A small network was trained on invented records. Each row is its activation on one of them, seen along a few directions.
After each row come some of the record's fields: H, K, M, D, N, V, P.
Not every record has every field; a missing one is left out.
Other fields move the rows too, some of them a lot.
Random noise pushes rows far along 2 fixed directions. That doesn't count. These rows show it; they differ only by the noise:
[ -56 -100   42  -55  -94 -118   19  359  154   48  -82  -64   88 -142
  -77   15  123  171  148 -173   37 -106 -321]
[ -73  -87   45   12 -118 -133  -20  226  157  -33  -74  -42    7 -225
    7  -14   93  208   85  -49  -91 -148 -315]
[  51  157  103  -86    0  -72   -4  186   94  -29  -76   36 -100 -164
  -45  -90   12  129  194 -136    3 -112 -274]
[   2  100   90   -2  -52 -102  -40   86  114  -98  -69   33 -138 -250
   40  -93    9  183  111   -7 -131 -157 -280]

[  22  269 -113 -270  246  -19   83  -33  131   93   17  196  -81  114
  -58  -29 -128  -66  189 -238 -150 -122 -155]	H is h2, K is k1, M is m2, D is d1, N is n2, V is v1, P is p2
[ -90 -156   61  -13  140  105   61  -32 -101  -30 -139  -97  151  -17
  -34   53  211  101  133  114  108   88  101]	H is h3, K is k1, M is m2, D is d1, N is n1, V is v1, P is p2
[-330 -731  -99   73 -391 -152   36 -108   36  -12   -9 -152  277 -140
  246  241  221  106 -218  215 -198  -87 -109]	H is h1, K is k1, M is m2, D is d1, N is n2, V is v2, P is p2
[-277 -514 -110  249 -439 -195 -148  567  144   90   88 -110  385    2
   -2  254  197  270   27 -362  -59 -214 -341]	H is h1, K is k1, M is m1, D is d1, N is n1, V is v2, P is p1
[ 189  206   70  -76  326   93   79 -228 -190  -62 -120  127 -134  209
 -139  -12   40 -209   91  141  311   34  344]	H is h3, K is k1, M is m2, D is d1, N is n2, V is v1, P is p1
[ -74 -544  -67 -186  173 -112   94  163    2  152  -67  -67  477  281
 -113  130  230  -53  182 -150  127  -50   65]	H is h1, K is k4, M is m2, D is d1, V is v1, P is p1
[ 117  232 -127   42   17  -34  -53 -229   14 -303   72  125 -229 -238
  272 -148 -175  -16  -89  134 -501 -160  -65]	H is h2, K is k2, V is v2, P is p1
[-285 -474 -224 -210  -39 -281  248 -104  166  117 -170  -59  375   46
   83   79  160   18  126   65 -356 -262 -153]	H is h1, K is k1, M is m2, D is d1, N is n2, V is v1, P is p2
[ 189  471  136 -204  177 -134   43 -415  -20  -82  -72  258 -277  -48
  154 -387  -48 -120  336  113 -330 -101 -130]	H is h1, K is k2, V is v1, P is p2
[ -59   42   43  218 -205  -41  -89  -40   40  -79  265  -37  -60  -45
  151  109  -47  163 -157 -108 -287 -232 -246]	H is h2, K is k1, M is m1, D is d1, N is n2, V is v2, P is p1
[ -59  -51 -236 -130  -22 -405   85 -344  166 -263   40  122   54  -88
  230 -250   74   37  265   86 -806 -331 -182]	H is h1, K is k2, V is v1, P is p1
[ 176  441   92  103  194   -8  -95 -152  -33   49   72  235 -398 -171
  122 -202  -85  -38   34   29  -59  -66  -50]	H is h3, K is k2, V is v1, P is p2
[ -60  -40   38  253 -174  252  -43    3 -136   36  108  -25 -294 -183
  127  -24 -198   19 -266   60  288  238  129]	H is h3, K is k3, M is m2, V is v2, P is p2
[ 131  416  212  327  -22  237 -320 -406 -107 -289  213   66 -652 -279
  317  -48 -322    1 -349  263   30  156   -1]	H is h2, K is k3, M is m2, V is v2, P is p2
[-344 -700 -217  201 -175 -249  248   41   69  -26   54 -170  385 -184
   15  235  269  130 -266  352 -320 -142   66]	H is h3, K is k1, M is m2, D is d1, N is n2, V is v1, P is p1
[ -95  -97   12  207 -135  -52 -240  154   48  131  192 -241   -3 -138
  122  241    4  108 -235  -81   49   27 -161]	H is h2, K is k4, M is m2, D is d1, V is v1, P is p2
[-247 -558  -10  204 -240   50  -71  632  -16   55  -11 -136  336   50
  -82  370  211  147 -148 -178  502   54 -113]	H is h3, K is k1, M is m1, D is d1, N is n1, V is v2, P is p1
[ 115  132   62   44   28  -11 -161 -365   35 -228  -43    7 -223    4
   34 -123  127   -3  -63  205 -145 -186   75]	H is h3, K is k1, M is m2, D is d2, N is n2, V is v1, P is p1
[ 267  679  254  -59  237  209  -64  133 -137  241  149  -36 -357  147
 -116  -36 -230 -125  107 -290  483  166   69]	H is h2, K is k4, M is m2, D is d1, V is v1, P is p2
[ 163 -267 -143 -326  166   21  449  394  -25  316  -53  -38  516  353
 -250  100  184 -141  402 -422  327   92  191]	H is h1, K is k4, M is m2, D is d1, V is v2, P is p1
[  -5  218  185  174 -178  239 -218 -370 -106 -211   90   47 -453 -229
  221  -18  -88   65 -329  314 -136   92  -10]	H is h2, K is k1, M is m2, D is d1, N is n2, V is v2, P is p2
[  21 -181  -87   -9   59 -120  -47  -25  -67  -63  -84   66   38  -97
   43   -6   33 -174   91  106   20  -20   57]	H is h1, K is k2, V is v1, P is p1
[-341 -310 -130  372 -248 -133 -149 -247  102 -226    8 -155  -42 -247
  182   21   -3  323 -360  436 -439  -39  127]	H is h2, K is k4, M is m2, D is d1, V is v1, P is p1
[ 230  285   17 -386  310  170  183 -222 -144  -14  -78  386  -89  258
 -264 -180   65 -274  507 -156  281  176  277]	H is h1, K is k1, M is m2, D is d1, N is n2, V is v2, P is p2
[-236 -507  -49  285  -48  -68    5  165   78   76  -88 -196  136   32
  -50  340   92  163 -365  183  286  117  106]	H is h2, K is k4, M is m2, D is d1, V is v1, P is p1
[ 352  763  233 -172  252  171 -113 -300 -140  -30   92   77 -443  186
   11 -327 -206  -52  177 -118  -36   12   61]	H is h2, K is k4, M is m2, D is d1, V is v1, P is p2
[ 155   49  -64   66    4  159  -13  -31  -28 -135 -100  -17 -124   84
   15  -75 -146    7 -149  132  100  173  198]	H is h2, K is k3, M is m2, V is v2, P is p1
[ 237  615  103 -235  198  193  -33  -99 -160 -192  -71  144 -360  196
  -45 -222 -197 -226  177 -246  276  158    3]	H is h2, K is k2, V is v2, P is p1
[ -95 -373 -130  187 -224  112   20   94 -111   18 -135  -93  113 -215
   54  262    1   74 -403  343  198  153  295]	H is h3, K is k1, M is m2, D is d1, N is n2, V is v2, P is p1
[-241 -707 -125 -269  -68 -152  357  395  128  439 -255 -171  649  254
 -288  248  406  -29  255 -172  245  107 -114]	H is h1, K is k1, M is m2, D is d1, N is n2, V is v1, P is p2
[ -97 -147  -84   92  -43  -78   86 -103   83 -123  119 -114   46  -64
   81   68  112   69 -172  197 -413 -185  -54]	H is h2, K is k1, M is m2, D is d1, N is n2, V is v1, P is p1
[-135 -335  -54  221 -139 -183 -114  296  192  -15   72 -208   98   26
  122  192  218   82 -251  -14 -201 -159 -266]	H is h2, K is k2, V is v1, P is p1
[ 187  485  227  -51  338  192    3 -243 -249  -33 -150  136 -284  110
 -153  -86  -78 -183   65   47  378  127  363]	H is h3, K is k1, M is m2, D is d1, N is n2, V is v1, P is p1
[  79  482  124  -67   29 -152  -58 -401  -12 -137 -113  218 -113  -71
   47 -250  -45  -38  262  -13 -391 -121 -117]	H is h1, K is k1, M is m1, D is d1, N is n2, V is v1, P is p2
[  78   12   57  215  131    1  -89 -579 -218 -231  -51  100 -326 -215
  184  -30 -135  -52  -95  602  -16   19  336]	H is h1, K is k4, M is m2, D is d1, V is v1, P is p1
[  51 -324 -105 -180  163  220  266  -80   49   57  -86  -25  263   76
 -179   -7   96  -33   30  144  180  -37  127]	H is h3, K is k1, M is m2, D is d2, N is n2, V is v1, P is p2
[-107 -455  -89 -155    7 -375  174   91  183 -106  -91   47  312  -61
   49  -68  192  134  218  -75 -389 -406 -218]	H is h1, K is k1, M is m2, D is d2, N is n1, V is v1, P is p1
[ 164  453  177  115   22  221 -217 -259  -94  -21  138  -46 -499 -117
  140 -127 -246   46 -138  145  -79   41  -58]	H is h2, K is k4, M is m2, D is d1, V is v1, P is p2
[ 239   99   26 -365   96  -76  152    1  174   -4 -181  102  122   76
 -102 -170   65  -93  261 -363   35 -156   58]	H is h1, K is k1, M is m2, D is d2, N is n2, V is v2, P is p1
[ -70 -274 -242 -108  -84 -277  199  131  240  -27   -5  -52  231  -49
 -181   -5  253  -61  122  -88  -93 -157  -29]	H is h3, K is k1, M is m2, D is d2, N is n2, V is v1, P is p1
[ 326  699   30 -414  381   83   95   25   37   32 -146  351 -190  190
 -147 -239 -155 -167  419 -506   96  140  -29]	H is h2, K is k2, V is v2, P is p2
[  97  218  170   45  240  159  -43 -350 -162  -75   20   46 -186 -177
  126 -109 -198  -62  -73  216  -67   23   96]	H is h3, K is k4, M is m2, D is d1, V is v1, P is p2
[ -34 -265  -40 -277   40  -17  257  269   28  371  -72   55  471  282
 -260   23  113  -91  318 -287  182  -52 -213]	H is h1, K is k1, M is m1, D is d1, N is n2, V is v1, P is p2
[ 188  259  -72  147   -7  208  150 -421 -139 -127  -63   77 -341 -164
  200 -129 -166  -12   35  456  -26   65  356]	H is h3, K is k4, M is m2, D is d1, V is v2, P is p2
[ -99 -271 -164  -64   37   -5  -26  500   51  212   65 -118  280  223
 -251  195   22   32  -36 -326  292  119   49]	H is h2, K is k4, M is m2, D is d1, V is v1, P is p1
[ -47 -319  114  108 -116  160  -93   87  248  -66  100 -103  -51 -212
  -59   28  -90  113 -272  174   35  -11  -38]	H is h2, K is k4, M is m2, D is d2, V is v1, P is p2

Here are new rows. What are their fields?
[ 216  490  135  -88  222   57   42  125   14   99  204  131  -12  157
 -100  -72 -297  -15  146 -379  -52  -57 -170]	H is h2, K is k4, M is m1, D is d1, V is v1, P is p1
[ 128   74   -8 -204  187  -35   89  -55 -173  -49 -170  105   21   44
  -62 -170  -51 -281  239   22  163   44  134]	H is h1, K is k2, V is v1, P is p1
[-103 -406 -122  -21 -131 -196  103 -241  152  -31 -229   46  224  -26
  145  158  313  101  132  238 -254  -52   65]	H is h1, K is k1, M is m2, D is d1, N is n2, V is v2, P is p2
[-144  -46  168  430 -227  219 -174 -106  -93 -221   38 -117 -331 -139
  177   16 -155  110 -504  353  265  285  240]	H is h2, K is k3, M is m2, V is v2, P is p1
[ 181  360  -80  -41   11 -162 -141 -540  106 -203  -16  343 -331 -242
  413 -279 -127   70  184   86 -652 -240 -137]	H is h1, K is k2, V is v2, P is p2
[  25 -213   79   16   64  -28   73 -273 -142  -49  -93    6   38 -156
   66   12    3  -73   44  309  -61   50  140]	H is h1, K is k4, M is m2, D is d1, V is v1, P is p2
[ -51 -253 -246   89 -148   36  161 -313   87 -129  -57  111   46 -181
  207  -67   97  125 -117  490 -435 -123  161]	H is h3, K is k1, M is m2, D is d1, N is n2, V is v2, P is p2
[-313 -719 -139  224 -220  -97  -44  310   97  215   -4 -331  442  -85
  -22  411  415   42 -231   63   95  -37  -97]	H is h3, K is k1, M is m2, D is d1, N is n2, V is v1, P is p2
[-205 -513 -139 -106  -30    5  313  353    0  185  -84  -68  395  366
 -277  358  324 -102  -25 -139  659  208  137]	H is h3, K is k1, M is m2, D is d1, N is n2, V is v2, P is p1
[ 138   20  -45 -287   73 -119   67  225 -130   86  -60    1  154  113
 -124 -102   -6 -266  280 -187  209   63   19]	H is h1, K is k2, V is v1, P is p1
[ -62   13  -11   58   44   26 -154 -142  103 -291  -13  108  -77 -122
  135 -176  -69   33 -191  270 -368  -12  -75]	H is h2, K is k2, V is v1, P is p1
[ 160  149  112 -294  239  209  418  271 -181  210   73  100   84  363
 -308   62   73 -266  218 -422  575  159  215]	H is h3, K is k1, M is m2, D is d1, N is n2, V is v2, P is p1
[-212 -190  -34  166 -181 -185  -53   88   77  -57   63 -254   24  -64
  116  207  -90  174 -304   84 -164  -27  -64]	H is h2, K is k4, M is m2, D is d1, V is v1, P is p1
[ 290  437  147 -224  289  255  -31  166  -79  280   95   -9 -142  255
 -163  -67 -125 -126  188 -408  308  102 -101]	H is h2, K is k4, M is m2, D is d1, V is v1, P is p2
[ 174  -55  110 -198   67  108  219  231 -172  146   39  -75   64  365
 -133  -16   11 -233  205 -362  492  187  116]	H is h1, K is k3, M is m2, V is v2, P is p1
[  47   61  -39  -64   82   45   79 -531 -132  -95  -95  215 -216 -176
   83 -238  -38  -96  177  430 -311  -95  179]	H is h1, K is k1, M is m2, D is d1, N is n2, V is v1, P is p2
[ -50  254  127   92 -120 -145 -224  254   30   46   98 -127 -118  -93
  148  -29 -121   44 -233 -154  -61  -56 -176]	H is h2, K is k2, V is v1, P is p1
[-206 -446  -43   24 -131 -100   62  504  165  311  -28 -237  448   39
  -59   92  374   11   -9 -194   70   13 -277]	H is h3, K is k2, V is v1, P is p2
[ 182  723  231   -8  142  -69 -176 -167  -40 -185   65  128 -447    9
  174 -337 -207  -13  -29  -23 -225 -133  -35]	H is h2, K is k2, V is v1, P is p1
[-261 -499 -264  103 -313 -159 -173  602  284  264   99 -211  289  -21
  -24  197  285  112 -104 -237 -117  -31 -402]	H is h2, K is k2, V is v1, P is p2
[-230 -293 -195  252 -310  -78 -160  196  171  -20   90 -214    5 -220
  173   25   86  126 -287  112 -395 -134 -279]	H is h2, K is k2, V is v1, P is p2
[  66  547   71  -80  101   33 -189 -212   15   62   35  142 -393  -86
   39  -39 -160   12   62  -96  -87   22 -106]	H is h2, K is k1, M is m2, D is d1, N is n2, V is v1, P is p2
[-100 -159  -75  -36  109  -90  101    7   84  138  -51  114  201   82
 -172   35  302   56  125  -62  -27    6  123]	H is h3, K is k1, M is m2, D is d1, N is n2, V is v1, P is p2
